Each row below holds a small network's activations on one input, seen along a few directions.
Each table varies a few parts of the input and shows all the possible inputs, shuffled.
Descriptions start from the smaller parts, as in this example, which fits no table here: one of 8 places around a ring, together with either a single point or one of 11 places around a ring or (one of 3 separate values, together with one of 4 places along a line).
Shared parts are said once, and a part with two or three values counts as separate values.

Other details of the inputs vary at random and push rows far along two fixed directions, the same in every table; ignore that.

Rows:
R1: [-45  16 -14  -7 -12 -42  -3  44   9 -13  32  -7  35]
R2: [-13   7   4  -5 -11  -4 -10  13   6  -1  11   0  26]
R3: [  4   3 -38  -9   6  19  -6 -12  -4  23 -21 -13   6]
R4: [  7  16 -13 -14  -6  -2 -25 -27  -5  18 -23  -8 -12]
R5: [ -9   2 -10  14   2 -18   7  17   1  -5 -16 -20   9]
R6: [ 26 -11  19  13  -9   8  23 -20  13 -12 -15  10 -22]
R7: [ 37 -17  24   9  -6  14  13   0  23  -3  -9  15  -6]
R8: [-24  10  -2   0 -14  -8  -3  -8   0 -10   4  -8   8]
R9: [ -5  10   9  -9  -2 -24 -15  16  -2   3  11  -1  13]
R10: [ -2  -3  27   8  -7  -2  13  -5  -6 -22  20  -1 -13]
R11: [  7   5 -25 -14  -9  11 -26  -1   7  29 -18  14   5]
R12: [-24   3 -14   1  -9 -18  -3   0   0  -6   5   6  -7]
R13: [  2 -12  20   8  11   7  18  10 -16 -18  16 -10  -3]
R14: [ 28 -11  24   3  13  16   5  -2   9   3  10  27 -12]
R15: [-18   7 -11   3  21 -12  -3  16 -10   0   0  -7   1]
R16: [ -3 -17  13  10  12  11  21   2 -10 -19  14  -4   8]
R17: [ 16  11   3 -10 -12  16 -21  -3   0  18  -8  -1   6]
R18: [  9   7 -18 -14  13   8 -20 -11 -15  26 -29 -17  -3]
R19: [  9 -27   4  11  18  15  24   0  -9  -4   7  13 -12]
R20: [  2   5 -20  -7 -11  13  -2 -26   8  13 -10  -1  -8]
R21: [ -5  -4  18  10  10 -10  11  -4   2 -19  19  13 -20]
Description of these inputs: one of 3 separate values, together with either a single point or one of 6 places around a ring.
Question: Which other rows agree with R14 in the choice among 3 separate values? List them by row number.
Answer: R1, R2, R7, R9, R11, R17

Rows:
R22: [ 38 -16   0   4   4  33   5 -15  11  15 -22  14  -8]
R23: [-20  16 -17   0  -8 -12 -10  12  -6  -1 -13 -23  17]
R24: [-16 -27  42  21  11  -6  42  20  -8 -45  53   7   2]
R25: [  0  -9  30   2   7 -17  14  19  -1 -14  34   7   6]
R26: [ 33  -3  11   3 -14  25   0 -30  14   8 -21  13 -22]
R27: [-28  22 -16  -7 -18 -17 -21  -1   4   1  -3   0   6]
R28: [ 31 -14   5   7  12  28   6 -25  -5  10 -27   3 -26]
R29: [-22  14 -26  -7   6 -23 -11   2 -10   5 -10 -20   1]
R30: [ 36 -18  -2  -5   6  32  10 -20  10  20 -13  14  -9]
R31: [-22  12 -29  -7  -3  -8 -15  19   2  10  -2  -2  17]
R32: [-20  14 -22  -9  -6 -13  -9   4  -7   4  -5 -24  17]
R33: [ 36  -9  11  -8   5  36 -10 -17  -1  19  -6  18 -11]
R34: [ -8 -19  46  15  -4 -27  41   9   9 -44  51  15  -9]
R35: [-28  17 -26  -2   7 -14 -15   5 -14   3  -7 -12   1]
R36: [-10  21  -7  -8  -5 -17 -25  20   2   8 -10 -10  17]
Question: The inputs of R25 and R36 match in every part but one. If R29 is changed in the same way as R25 into R36, which row does it become?
Answer: R28
Question: What do these inputs look like to the network?
Answer: one of 3 separate values, together with either a single point or one of 4 places along a line
Question: Which other rows does R34 become when the choice among 3 separate values takes its other values? List them by row number.
Answer: R26, R27

Rows:
R37: [ -7  27 -19 -17 -24 -10 -30 -13   4  12 -18 -16  -1]
R38: [-11  16 -26  -2 -25  -5 -21  -4  14  16 -29  -2  16]
R39: [ 37 -18  12  -7   2  40  13 -38  16   7   6  27 -22]
R40: [ 11 -17   5  13   6  21  25 -25  -3  -5 -11  -2 -10]
R41: [-14   6  -4   8 -10 -33   7  28   0 -17   1 -18   9]
R42: [-18  -2   2  -3  16 -15  -2  17 -18  -7   7 -17  15]
R43: [ 48 -20  30   8 -12  37  11 -23  13  -2 -16  19 -22]
R44: [  0  17 -15 -17 -10  -4 -36  10   0  22 -21  -1  23]
R45: [-22 -26  27  16  16 -18  40  17  -2 -45  52  21 -12]
R46: [  4  23 -20  -7   2 -10 -23   9   3  24 -33 -19   7]
R47: [ 14  -9  13   3  -2  11   8 -20  -8  -8  -7   5 -30]
R48: [ -5  -8  57  15  10 -28  28  16   5 -39  57  12  -7]
R49: [ 15  15 -16 -28  -6  10 -36 -21  -4  33 -17  -1   5]
R50: [-28   3   0  -5   8 -31 -11  20 -20  -9  20  -3   6]
R51: [-27   7  -9   2  -9 -21  -2  27  15 -16  14   7  22]
R52: [ 42 -20  19  11   7  41  20 -34  -7  -5 -18  -1 -27]
R53: [-36   6 -10   1   3 -18  -4  22 -16  -7  27  -1   4]
R54: [ -9  19 -26 -11 -14   9 -30  11   5  25 -14   1  21]
R55: [  3  10 -25 -17   2  -7 -24  12  -5  28 -26 -15  18]
R56: [-23   0 -19   3   3 -25  10  30   9 -12  12  -6  18]
R57: [ 17  -2  20   5  15   9   0 -15  -7   0  -2   9 -26]
R58: [  3   9 -35  -9   7  33 -21 -14 -12  30 -26 -16   5]
R59: [ -9  16  14   6  -4 -22 -12  23   9  -8   4   0  13]
R60: [ -4  12 -35 -10  -2   6 -17  14  -1  30 -19 -13  16]
R61: [ 12 -17  -5   6  18  28  17 -17   1  -5  -2   3  -7]
R62: [-17  13   6   7  16 -18   0  14 -10 -12   1 -20   6]
R63: [-29  13  -3  -8  -8 -19  -4  20  -3  -5  35   0  16]
R64: [ 27 -24  11   8   3  33  20 -43   0   7 -12  20 -34]
R65: [-18 -20  44  16  -6 -25  45   6   9 -41  53  15  -4]
R66: [ 44 -29   9  12   1  33  29 -28  12   9 -19  13 -18]
Question: What do these inputs look like to the network?
Answer: one of 5 places around a ring, together with one of 6 places around a ring
Question: The inputs of R46 and R66 match in every part but the place on the ring of 6. If R57 is changed in the same way as R46 into R66, which row does it become?
Answer: R64
Question: Which other rows does R43 become when the place on the ring of 6 takes its other values? List them by row number.
Answer: R38, R44, R51, R54, R59
Question: Which other rows does R58 become when the place on the ring of 5 takes its other values? List them by row number.
Answer: R53, R54, R60, R63
Question: Which other rows does R49 become when the place on the ring of 5 takes its other values? List them by row number.
Answer: R42, R44, R50, R55
